Each row below holds a small network's activations on one input, seen along a few directions.
Each table varies a few parts of the input and shows all the possible inputs, shuffled.
Descriptions start from the smaller parts, as in this example, which fits no table here: line(6) and (point or ring(11) or (values(3) and ring(5))).
Shared parts are said once, and a part with two or three values counts as separate values.

Other details of the inputs shift rows strongly along two fixed directions, in all tables alike. That doesn't count.
To show where, the next rows are all for the same input, with only those details redrawn:
[-18 -13  52  66 -42  14 -51  16  58   7   6 -18 -17]
[-25 -21  52  72 -46  13 -63  24  64   6   4 -22 -18]
[-17  -8 -20 -23  16 -21 -19 -24 -14   6  -3 -13  27]
[-24 -21  52  72 -46  12 -63  23  64   6   4 -21 -19]
[ 37  62  80  23  -2  36  46 -48   8   3  36  22  -6]
[ 18  40  10 -34  31   1  41 -56 -33   4  18  11  28]
[  1  16  13  -9  10  -2   4 -31  -8   4  11  -2  17]
[-10   3 -18 -31  24 -17  -3 -31 -22   4   2  -8  32]

A family of inputs:
x1: [-49 -19 -52 -12  17 -41 -20  18 -13  -3 -46 -33  16]
x2: [ 94  80  45  29 -32  21  58   8  -5  17  -7  61 -23]
x3: [-21 -80 -61 -40  19 -16 -17  35 -10 -21   7  -9  -4]
x4: [ 40   3  21  68 -70  -8 -45  69  51  27 -32  22 -30]
x5: [  2   8  53  41 -29  62  22  14  30  -3  22  11 -52]
x6: [-31 -47 -53 -30  14 -24 -40  10 -11 -10  -9 -20  15]
x7: [-35  -7  45  80 -43   4 -36  45  66   4 -21 -29 -28]
x8: [ 20  41   8 -37  35   1  42 -58 -36   3  18  13  31]
x9: [-28 -10 -27  -8   4  -4  -9   5  -6  -1 -14 -16   0]
x10: [  9  50   7 -32  30  -4  52 -47 -33   3   7   9  21]
x11: [ 34  18  -4 -39  36  -1  66 -23 -31 -23  29  21   5]
x12: [-19  10 -35 -25  27  -8  30  -1 -26  -5 -23 -13   7]
x13: [-31 -40 -42 -27  13 -41 -45   1  -7  -3 -10 -25  31]
x14: [-39 -34 -46 -20  13 -32 -46  -2 -15   1 -20 -26  27]
x15: [-46 -48 -64 -30  16  -7 -12  30 -17  -3 -29 -24  -8]
x16: [ 37  55  70  21   0  55  51 -36   1  -4  37  26 -20]
x17: [-30 -68 -59 -42  12  -3 -33  17 -14  -9   2 -13   3]
x18: [ 16   0   9  -9  17 -19  24  -7   0 -16  20   5  11]
x19: [ 78  50 -32 -36   3  -4  53   4 -45  18 -20  56  -2]
x20: [-20  14 -27 -24  21 -18  14 -19 -26  -2 -15  -9  20]
x21: [ 42  59  74  20  -1  33  55 -39   3 -12  36  26 -10]
x22: [-16 -35 -36 -38  15  16  -7  -6 -23  -1   9  -3  -2]
x23: [-11 -36  46  75 -39  -1 -41  53  65 -20  10 -14 -30]
x24: [ 41 -23 -60 -21 -24   0  -8  55 -17  20 -30  35 -21]
What is each input in this table made of?
> line(4) and (point or line(5))
The inputs of x20 and x10 match in every part but the line(4) part. If x23 is changed in the same way as x20 into x10, which row does it become?
> x18
A walk changes only the line(5) part. It starts at x3 and steps to x17. List the rest of the walk in order.
> x22, x5, x15
Which other rows does x16 become when the line(4) part takes its other values? List them by row number.
> x8, x14, x22
Which other rows agree with x6 in the line(4) part? List them by row number.
> x9, x11, x12, x16, x19

A family of inputs:
x25: [ 21  39  41  11   5  29  57 -10   2  -4  15  15 -19]
x26: [-39 -46 -12  23 -19 -15 -37  45  36   3 -17 -27 -11]
x27: [  6  -1  44  61 -43  -3 -29  32  53   7  -3  -2 -19]
x28: [ -8 -22 -53 -25  13 -25 -23   8 -26 -15 -15  -6  16]
x29: [ 35  37   1 -26  15  -4  35 -30 -26  11   7  24  18]
x30: [  0 -19  41  44 -26  11  -8  30  43 -10  15  -3 -27]
x31: [ 47  32  43   8  -2  22  35 -18   1  -2  30  28  -7]
x32: [-21  -5 -22 -37  31 -16  -2 -36 -23   1   6 -14  33]
x33: [  0 -20 -41 -28  18 -32 -11   4 -20 -10  -7  -4  21]
x34: [  1  19  51  20 -10  36   0 -29  16   5  26   3  -7]
x35: [  8  -9 -13 -27  17   1  19  -8 -16  -4  13   8   4]
x36: [ 32  47  26  17  -8  16  25 -13  -8  -4   2  21  -8]
x37: [ 23  33  41   6   1  35  52 -15   3   5  20  19 -18]
x38: [-12 -14 -24  -8 -10   0 -25   9  -3  21 -21  -5   1]
x39: [ -4 -14 -36 -38  29 -18  17  -3 -27 -14   1  -1  13]
x40: [  3 -22  33  36 -33  34 -23  24  34   1  18   4 -33]
x41: [ 11 -10 -33 -37  24 -34   8  -8 -22  -7   1   4  26]
x42: [  1  21  22  22  -9  31  24   7   6  -8   2   5 -28]
x43: [ 27  35  -5 -20  17 -14  32 -22 -25   1  -2  16  16]
x44: [ 20  22  39  26  -8  36  30   0   5 -20  20  16 -29]
x45: [-30 -12  50  62 -28  10 -41  15  52  -7   7 -26 -16]
x46: [-49 -39 -27  -9  12 -37 -43   0   7  -3 -10 -36  27]
x47: [-35 -25 -21  32 -27  -7 -52  41  19   4 -37 -22 -13]
x48: [-10   2 -17  -2   3 -15  -3  10  -4   7 -24  -7   5]
x49: [-16 -37 -18  21 -35 -10 -70  32  25  18 -19 -11  -4]
x50: [ -9 -11 -42 -46  20   2  11 -10 -29  10  -6   1   8]
x51: [-29  -2  -2   6   7   0 -19 -15  -5 -13  -2 -22   7]
x52: [ 17  31  -6 -27  17   2  37 -23 -25  15  -5  14  11]
x53: [ 16  33  -2 -24  20 -10  45 -19 -21   9  -7  10  14]
x54: [ -8 -42 -58 -39   9 -23 -40   4 -21   4  -9  -4  20]
What is each input in this table made of?
> line(5) and (point or ring(5))
The inputs of x36 and x49 match in every part but the line(5) part. If x44 is changed in the same way as x36 into x49, which row does it become?
> x40
A walk changes only the line(5) part. It starts at x51 and steps to x45. List the rest of the walk in order.
> x46, x32, x34
